A small network was shown many inputs. Here are its activations along a few directions, one row for each input.
Each table varies a few parts of the input and shows all the possible inputs, shuffled.
A made-up example of a description, with smaller parts first: values(2) and (point or line(9) or (ring(5) and line(6))).
Shared parts are said once, and a part with two or three values counts as separate values.
In the rows, 128 means zero.

Rows:
row 1: [218 115 138 140 173  80 105 134 103 105 130 136 142]
row 2: [185 119 169 138 153  80 143 128  83 111 145 125 174]
row 3: [ 56  86  90  88  83 186  89 103 120 168 145 161 104]
row 4: [ 48  90  85  84  98 180  85  87 125 168 150 149 108]
row 5: [197 123 180 125 158  89 121 128  99  94 142 132 169]
row 6: [174  96 178 144 156  74 132 142  99 121 129 113 188]
row 7: [116 179 108 113  82 141 161 145 182 130 105  69  77]
row 8: [206 111 128 155 169  70 127 134  86 121 135 131 147]
row 9: [ 46 103  75  83 107 177  81  98 131 171 160 148 127]
row 10: [126 165 107 124  91 160 173  97 197 166  93 114 107]
row 11: [ 84 191 150 162 147 128 166 164 147 110  86 122  78]
row 12: [ 79 188 147 190 130 121 161 139 157 104  89 128  78]
row 13: [ 54 106  73  87  94 178  82 119 132 169 158 159 135]
row 14: [186  99 188 129 161  84 110 142 115 105 125 119 184]
row 15: [194 119 147 151 159  89 137 125  75 103 132 119 170]
row 16: [100 144  99 110 117 147 186 159 178 100 113 107  85]
row 17: [ 59  96  80  87  77 186  86 125 122 168 153 168 123]
row 18: [ 98 180 134 185 112 161 171 136 189 132 114 104  72]
row 19: [205 123 157 137 164  99 115 126  91  87 127 125 165]
- What is each input in this table made of? => ring(5) or ring(6) or (values(2) and line(4))
- Which of the alternatives is row 13? => ring(5)

Rows:
row 20: [ 99 135 123 140 126 152  97 119 123 133 127 159 111]
row 21: [104 139 160 129 128 129 135 144 153 111 117 113 122]
row 22: [ 83 130 112 128 137 133 123 140 109 120 133 148 114]
row 23: [ 93 131 116 146 133 140 115 107 114 148 129 153 114]
row 24: [108 100 100  79 112 143 114 130 121 142 145 129 144]
row 25: [143 146 103 143 115 129 166 133 142 128 121 111 102]
row 26: [147 152 109 143 121 130 151 112 151 142 111 115 103]
row 27: [ 87 126 108 148 129 139 130 125 107 135 143 149 115]
row 28: [150 161 115 136 122 140 136 123 161 127 115 119 101]
row 29: [109 133 149 145 117 124 160 143 137 136 122 113 133]
row 30: [141 153 116 124 127 134 143 136 156 108 115 110  91]
row 31: [112  99 114  80 108 152  97 122 130 135 144 132 130]
row 32: [123 106 113  91 101 155  91 108 135 153 144 143 140]
row 33: [215 135 188 149 162  65 128 128  68  91 132 106 178]
row 34: [ 88 127 124 129 133 147 104 132 118 114 128 150 101]
row 35: [226 108 185 142 181  77 149 128  99  85 125 135 189]
row 36: [112  95  96  99 104 150 119 114 120 155 154 129 148]
row 37: [114 147 158 141 122 136 128 131 158 131 116 122 132]
row 38: [102 138 149 128 126 118 152 155 142 117 115 112 132]
row 39: [218  97 146 156 187  57  97 151  79 107 139 134 162]
row 40: [138 151 106 123 125 123 160 147 145 114 114 110 101]
row 41: [112 138 153 147 122 126 143 120 148 146 112 117 134]
row 42: [119  99 103  99 105 146 106  94 129 166 142 135 147]
- What is each input in this table made of? => values(3) or (line(4) and ring(5))
- Start at row 37 and move only the ring(5) part, one step at a time. The first step leads to row 41. Which rows follow, in order? => row 29, row 38, row 21
- Start at row 25 and move only the line(4) part, one step at a time. The first step leads to row 29. Which rows follow, in order? => row 27, row 36

Rows:
row 43: [121 151 120 140 100 164 135  88 177 166 111 132 113]
row 44: [ 77 142 115 163 118 123 171 132 110 148 129 121 121]
row 45: [120 139 163 117 150 126 106 152 121  77 122 139 118]
row 46: [211 116 138 155 155  92 136 100 104 134 130 133 160]
row 47: [113 147  71 148 132 135 127 138 122 129 127 138  69]
row 48: [223 123 116 129 155  92 109 124 109 115 131 121 136]
row 49: [115 146 110  81  91 169 136 125 181 122 118 108  98]
row 50: [126 140 172 176 159 125 105 113 118 120 118 161 131]
row 51: [133 152  98 113  99 165 108 110 184 145 115 120  84]
row 52: [138 147 151 148 158 121  78 137 123 100 119 151 105]
row 53: [190 112 160 144 137  84 154 119  97 136 137 105 186]
row 54: [ 73 125 101 127 124 125 168 166 128 124 130 116 111]
row 55: [ 94 130 130  90  90 155 150 139 188 142 117  98 125]
row 56: [185  96 146 108 141  85 151 154 115 112 137 102 178]
row 57: [ 69  15  72  40 100 176  13  81  57 190 203 195 189]
row 58: [ 98 121 182 126 148 113 120 165 129  96 120 128 145]
row 59: [102 137 196 163 142 112 123 130 112 120 118 131 154]
row 60: [101 146  93 176 134 135 153 116 115 149 123 151  98]
row 61: [207 116 127  99 146  98 136 140 107  91 136 110 152]
row 62: [ 98 147 144 126  85 153 153 105 171 166 115 103 135]
row 63: [ 94 141  82 117 125 139 154 153 120 105 131 126  83]
- What is each input in this table made of? => point or (line(4) and ring(5))
- Change only the line(4) part in row 44. List by row number the other rows that result. => row 53, row 59, row 62
